These are the activations of a small network on made-up records, seen along a few directions, one row for each record.
After each row come some of the record's fields: TIF, NAF, BAMET, NAPO, MODEV, ZEKI, FIGAL.
Not every record has every field; a missing one is written missing.
Other fields move the rows too, some of them a lot.
In the rows, zero is written as 500.
Strong random noise was added to every row along 2 fixed directions; ignore it. To show where, here is one row again and again, with new noise each time:
[580 525 625 506 651 491 603 546 541 681 471 536 436 469 498 603 461 576
 500 482 616 316 641]
[379 510 615 473 576 464 487 540 533 545 560 518 411 391 385 533 399 567
 570 468 383 291 556]
[468 681 573 430 416 364 473 430 362 414 657 418 577 396 352 335 499 502
 590 511 378 666 394]
[437 601 593 452 496 413 486 483 444 484 606 466 500 398 374 433 455 533
 577 492 393 490 475]

[503 459 519 477 543 529 521 504 526 543 438 553 448 538 529 544 498 549
 484 484 526 399 567] -> TIF=ful NAF=missing BAMET=missing NAPO=vafe MODEV=tored ZEKI=missing FIGAL=doz
[379 447 538 478 524 527 445 489 516 445 554 512 418 440 469 544 430 502
 581 497 367 420 484] -> TIF=rupa NAF=pezo BAMET=zotot NAPO=vafe MODEV=tored ZEKI=dobe FIGAL=zabep
[593 681 490 502 380 434 498 393 393 407 572 346 671 485 464 364 595 462
 522 559 524 826 376] -> TIF=rupa NAF=pezo BAMET=zotot NAPO=vafe MODEV=tored ZEKI=ter FIGAL=zas
[535 450 510 582 548 544 548 557 587 575 361 362 531 566 548 614 508 580
 399 448 618 524 578] -> TIF=lev NAF=missing BAMET=missing NAPO=mizur MODEV=tored ZEKI=missing FIGAL=dirog
[180 461 507 471 414 503 334 538 525 320 594 470 446 374 312 440 370 498
 571 473 180 380 440] -> TIF=lev NAF=missing BAMET=missing NAPO=vafe MODEV=nubez ZEKI=missing FIGAL=dirog
[164 397 344 496 332 521 255 447 589 205 550 439 520 473 421 369 453 452
 522 466 173 587 306] -> TIF=lev NAF=missing BAMET=missing NAPO=mizur MODEV=tored ZEKI=missing FIGAL=siru
[331 469 338 427 378 456 364 469 460 364 638 631 475 451 449 344 462 424
 585 496 255 483 342] -> TIF=ful NAF=missing BAMET=missing NAPO=mizur MODEV=nubez ZEKI=missing FIGAL=zas
[271 361 371 495 489 565 351 534 642 401 527 576 394 432 476 509 376 469
 551 490 277 300 448] -> TIF=lev NAF=missing BAMET=missing NAPO=vafe MODEV=nubez ZEKI=missing FIGAL=zas
[375 493 687 535 583 523 529 581 567 602 431 354 430 455 371 626 413 670
 495 439 460 295 599] -> TIF=lev NAF=missing BAMET=missing NAPO=vafe MODEV=nubez ZEKI=missing FIGAL=doz
[225 320 428 536 453 605 378 533 629 336 445 400 406 503 473 532 367 533
 483 441 299 437 440] -> TIF=rupa NAF=pezo BAMET=zotot NAPO=vafe MODEV=nubez ZEKI=ter FIGAL=doz
[613 489 571 516 616 507 602 534 515 689 416 508 441 534 528 610 497 592
 470 488 619 375 598] -> TIF=ful NAF=missing BAMET=missing NAPO=vafe MODEV=nubez ZEKI=missing FIGAL=zas
[670 530 428 477 467 505 552 482 450 517 433 594 562 588 603 474 593 444
 447 530 646 583 525] -> TIF=ful NAF=missing BAMET=missing NAPO=vafe MODEV=tored ZEKI=missing FIGAL=siru
[404 439 402 462 500 514 448 492 564 471 528 567 443 481 520 489 443 489
 541 473 382 418 456] -> TIF=ful NAF=missing BAMET=missing NAPO=mizur MODEV=nubez ZEKI=missing FIGAL=dirog
[355 465 582 479 551 517 480 541 542 533 527 546 414 439 416 543 434 569
 550 479 403 269 570] -> TIF=lev NAF=missing BAMET=missing NAPO=vafe MODEV=nubez ZEKI=missing FIGAL=dirog
[442 518 500 500 456 483 434 489 500 448 546 518 513 468 456 471 519 463
 522 523 421 483 456] -> TIF=rupa NAF=bibol BAMET=zuvu NAPO=mizur MODEV=tored ZEKI=ter FIGAL=zas
[595 510 527 496 570 497 524 519 515 565 456 506 531 517 515 567 547 526
 476 503 567 509 577] -> TIF=ful NAF=missing BAMET=missing NAPO=mizur MODEV=tored ZEKI=missing FIGAL=dirog
[415 498 667 523 514 469 511 536 444 471 548 436 461 452 375 498 474 546
 509 514 440 475 546] -> TIF=rupa NAF=das BAMET=lados NAPO=vafe MODEV=nubez ZEKI=dobe FIGAL=zas
[804 680 565 479 570 418 692 498 393 640 605 604 592 451 581 527 591 413
 600 567 739 612 528] -> TIF=rupa NAF=bibol BAMET=zuvu NAPO=ziz MODEV=nubez ZEKI=dobe FIGAL=zas
[459 610 474 442 365 416 467 435 375 395 616 475 603 467 406 359 575 477
 586 534 365 681 368] -> TIF=ful NAF=missing BAMET=missing NAPO=mizur MODEV=nubez ZEKI=missing FIGAL=zas
[369 421 471 530 460 566 424 514 579 438 390 403 508 553 465 526 493 578
 432 465 426 490 499] -> TIF=ful NAF=missing BAMET=missing NAPO=vafe MODEV=tored ZEKI=missing FIGAL=siru
[591 453 517 500 580 484 545 511 478 556 521 571 463 525 567 522 506 474
 497 494 590 509 516] -> TIF=rupa NAF=pezo BAMET=zotot NAPO=mizur MODEV=nubez ZEKI=dobe FIGAL=dirog
[412 577 497 504 323 444 440 417 407 291 554 263 618 495 387 326 539 502
 490 522 372 872 339] -> TIF=rupa NAF=pezo BAMET=zotot NAPO=vafe MODEV=nubez ZEKI=ter FIGAL=zas
[581 454 595 506 621 538 584 531 515 658 449 602 407 544 576 625 513 530
 486 486 628 306 622] -> TIF=rupa NAF=pezo BAMET=zuvu NAPO=vafe MODEV=tored ZEKI=dobe FIGAL=doz
[550 501 352 479 420 526 470 399 472 391 517 489 543 568 608 389 534 437
 491 528 517 699 373] -> TIF=rupa NAF=das BAMET=lados NAPO=vafe MODEV=nubez ZEKI=ter FIGAL=doz
[666 468 607 524 712 561 655 580 606 771 377 652 399 532 608 707 497 568
 463 493 754 175 744] -> TIF=lev NAF=missing BAMET=missing NAPO=vafe MODEV=tored ZEKI=missing FIGAL=doz
[383 406 469 572 464 604 437 506 616 423 378 315 516 563 497 541 490 566
 413 478 472 562 488] -> TIF=rupa NAF=pezo BAMET=zotot NAPO=vafe MODEV=tored ZEKI=missing FIGAL=siru
[300 462 369 454 351 461 320 438 444 267 652 556 502 454 427 296 470 396
 560 523 234 582 311] -> TIF=rupa NAF=das BAMET=lados NAPO=vafe MODEV=nubez ZEKI=ter FIGAL=zas
[288 402 561 541 500 564 425 561 570 449 486 357 414 464 426 591 402 550
 510 455 330 359 506] -> TIF=rupa NAF=das BAMET=lados NAPO=vafe MODEV=nubez ZEKI=dobe FIGAL=dirog
[569 468 505 522 581 551 531 527 573 589 420 564 468 538 565 581 510 525
 449 500 615 373 609] -> TIF=lev NAF=missing BAMET=missing NAPO=vafe MODEV=tored ZEKI=missing FIGAL=doz
[543 415 332 442 541 476 476 475 510 535 581 795 409 498 631 458 474 380
 563 489 476 351 463] -> TIF=rupa NAF=pezo BAMET=zotot NAPO=mizur MODEV=nubez ZEKI=missing FIGAL=dirog
[456 576 692 519 546 436 551 546 481 540 514 359 535 437 346 550 510 637
 541 494 457 493 560] -> TIF=lev NAF=missing BAMET=missing NAPO=mizur MODEV=tored ZEKI=missing FIGAL=zas
[675 557 443 501 542 431 578 455 480 612 536 625 536 522 591 439 568 461
 492 525 648 521 510] -> TIF=lev NAF=missing BAMET=missing NAPO=mizur MODEV=nubez ZEKI=missing FIGAL=zas
[178 534 663 488 447 410 402 572 480 379 621 313 495 329 185 470 406 636
 621 459 162 473 449] -> TIF=lev NAF=missing BAMET=missing NAPO=mizur MODEV=nubez ZEKI=missing FIGAL=zas
[581 451 502 535 521 531 550 520 492 534 469 576 464 547 564 529 526 463
 450 533 624 501 543] -> TIF=rupa NAF=bibol BAMET=zotot NAPO=vafe MODEV=nubez ZEKI=dobe FIGAL=zas
[378 482 578 492 540 494 457 555 542 529 508 521 428 424 389 560 444 580
 553 496 378 274 562] -> TIF=lev NAF=missing BAMET=missing NAPO=vafe MODEV=tored ZEKI=missing FIGAL=zas
[546 588 610 459 619 410 587 547 479 658 621 635 453 373 435 546 469 527
 638 511 493 289 576] -> TIF=lev NAF=missing BAMET=missing NAPO=mizur MODEV=nubez ZEKI=missing FIGAL=zas
[429 510 264 429 315 463 332 426 449 225 640 572 591 452 527 316 511 278
 593 543 286 720 264] -> TIF=rupa NAF=pezo BAMET=zuvu NAPO=mizur MODEV=nubez ZEKI=ter FIGAL=zas
[603 420 500 555 592 591 583 531 578 632 321 421 482 624 613 626 506 579
 368 457 689 489 595] -> TIF=ful NAF=missing BAMET=missing NAPO=vafe MODEV=nubez ZEKI=missing FIGAL=dirog
[393 348 389 548 497 627 408 501 670 455 345 434 484 583 555 575 496 545
 414 483 461 469 501] -> TIF=ful NAF=missing BAMET=missing NAPO=vafe MODEV=tored ZEKI=missing FIGAL=zas
[480 565 493 481 444 479 514 491 442 459 570 442 542 465 470 446 489 508
 566 510 478 610 415] -> TIF=rupa NAF=das BAMET=zotot NAPO=mizur MODEV=nubez ZEKI=missing FIGAL=zas
[397 408 483 522 487 582 451 547 558 411 439 483 462 524 502 545 457 521
 467 492 458 429 541] -> TIF=rupa NAF=das BAMET=lados NAPO=vafe MODEV=tored ZEKI=missing FIGAL=doz
[513 509 722 576 621 519 606 594 553 645 376 339 511 521 413 663 512 671
 417 457 613 410 686] -> TIF=lev NAF=missing BAMET=missing NAPO=mizur MODEV=tored ZEKI=missing FIGAL=dirog
[360 560 673 546 468 487 486 529 490 428 502 245 520 426 332 519 441 602
 501 480 399 535 523] -> TIF=rupa NAF=das BAMET=lados NAPO=vafe MODEV=nubez ZEKI=ter FIGAL=dirog
[560 447 489 519 586 539 519 549 572 607 437 548 494 516 531 604 527 506
 472 506 555 402 593] -> TIF=ful NAF=missing BAMET=missing NAPO=mizur MODEV=nubez ZEKI=missing FIGAL=zas
[523 605 482 519 377 488 491 449 446 387 451 250 643 525 442 411 535 551
 456 519 508 814 399] -> TIF=lev NAF=missing BAMET=missing NAPO=vafe MODEV=nubez ZEKI=missing FIGAL=zas

Here are new rows. What are their fields?
[461 515 353 449 394 465 424 412 447 385 606 558 511 479 513 360 501 414
 570 523 365 616 340] -> TIF=rupa NAF=pezo BAMET=zotot NAPO=vafe MODEV=nubez ZEKI=missing FIGAL=zas
[550 508 387 444 462 507 504 446 478 470 511 605 500 531 585 433 507 444
 519 510 516 534 448] -> TIF=ful NAF=missing BAMET=missing NAPO=vafe MODEV=nubez ZEKI=missing FIGAL=doz
[733 457 375 565 509 604 599 494 541 587 296 458 581 681 691 553 592 492
 331 522 796 669 542] -> TIF=ful NAF=missing BAMET=missing NAPO=vafe MODEV=nubez ZEKI=missing FIGAL=zas
[476 379 424 481 583 567 466 528 605 536 437 593 444 535 581 581 464 497
 487 463 495 369 533] -> TIF=ful NAF=missing BAMET=missing NAPO=mizur MODEV=nubez ZEKI=missing FIGAL=dirog
[491 531 396 445 365 457 396 411 408 312 605 568 550 502 526 339 550 337
 525 531 400 698 361] -> TIF=rupa NAF=pezo BAMET=zuvu NAPO=vafe MODEV=tored ZEKI=dobe FIGAL=doz
[509 453 420 455 521 539 511 486 520 529 486 623 432 528 575 509 472 502
 528 491 507 397 495] -> TIF=ful NAF=missing BAMET=missing NAPO=vafe MODEV=nubez ZEKI=missing FIGAL=doz
[520 581 589 544 472 509 518 491 501 494 411 268 603 524 444 527 541 583
 429 491 555 641 530] -> TIF=lev NAF=missing BAMET=missing NAPO=vafe MODEV=tored ZEKI=missing FIGAL=dirog
[414 498 361 493 352 499 380 462 494 352 512 462 590 518 461 389 551 441
 478 521 365 650 377] -> TIF=ful NAF=missing BAMET=missing NAPO=mizur MODEV=nubez ZEKI=missing FIGAL=zas
[711 502 445 470 581 491 615 482 449 643 547 762 430 534 661 511 526 403
 524 522 678 396 554] -> TIF=rupa NAF=pezo BAMET=zotot NAPO=vafe MODEV=nubez ZEKI=dobe FIGAL=doz
[452 544 600 507 483 475 525 525 456 459 553 448 480 432 418 490 447 512
 539 520 474 512 491] -> TIF=rupa NAF=bibol BAMET=zotot NAPO=vafe MODEV=nubez ZEKI=dobe FIGAL=zas
[687 496 401 508 490 533 534 453 486 519 419 573 574 624 648 474 610 423
 386 523 699 651 529] -> TIF=ful NAF=missing BAMET=missing NAPO=vafe MODEV=tored ZEKI=missing FIGAL=dirog
[628 561 382 460 446 474 492 440 431 447 537 537 615 535 563 394 580 421
 508 549 559 701 411] -> TIF=lev NAF=missing BAMET=missing NAPO=mizur MODEV=nubez ZEKI=missing FIGAL=zas
[740 508 328 486 505 517 596 449 488 579 459 618 549 607 696 470 588 425
 456 543 702 627 478] -> TIF=ful NAF=missing BAMET=missing NAPO=mizur MODEV=nubez ZEKI=missing FIGAL=zas
[528 560 602 471 604 426 575 549 479 649 581 629 422 407 454 549 446 534
 585 489 510 258 580] -> TIF=lev NAF=missing BAMET=missing NAPO=mizur MODEV=nubez ZEKI=missing FIGAL=dirog
[595 485 457 479 590 510 544 504 547 597 496 637 455 506 586 538 486 474
 504 504 583 374 556] -> TIF=lev NAF=missing BAMET=missing NAPO=mizur MODEV=nubez ZEKI=missing FIGAL=dirog
[537 586 504 466 482 467 523 482 447 515 550 519 531 471 481 447 498 492
 526 505 525 525 487] -> TIF=lev NAF=missing BAMET=missing NAPO=vafe MODEV=nubez ZEKI=missing FIGAL=dirog
[481 385 380 504 535 574 467 531 595 527 448 659 418 519 576 556 458 451
 484 496 485 325 539] -> TIF=ful NAF=missing BAMET=missing NAPO=vafe MODEV=nubez ZEKI=missing FIGAL=zas
[564 558 515 506 500 491 532 489 490 550 485 474 552 513 493 479 544 514
 464 513 582 546 529] -> TIF=lev NAF=missing BAMET=missing NAPO=vafe MODEV=nubez ZEKI=missing FIGAL=dirog
[443 416 492 508 537 559 493 510 578 536 413 474 438 546 519 562 476 580
 467 468 487 411 535] -> TIF=ful NAF=missing BAMET=missing NAPO=vafe MODEV=nubez ZEKI=missing FIGAL=doz
[410 453 411 483 433 526 419 478 510 402 493 479 503 525 503 439 473 467
 468 473 414 566 429] -> TIF=ful NAF=missing BAMET=missing NAPO=vafe MODEV=nubez ZEKI=missing FIGAL=dirog
[417 565 465 512 351 488 437 495 470 324 499 252 634 481 431 429 499 501
 489 480 429 813 374] -> TIF=lev NAF=missing BAMET=missing NAPO=mizur MODEV=nubez ZEKI=missing FIGAL=dirog
[683 415 401 520 602 564 604 562 559 656 378 580 468 599 691 609 496 502
 418 465 742 484 583] -> TIF=ful NAF=missing BAMET=missing NAPO=mizur MODEV=nubez ZEKI=missing FIGAL=dirog
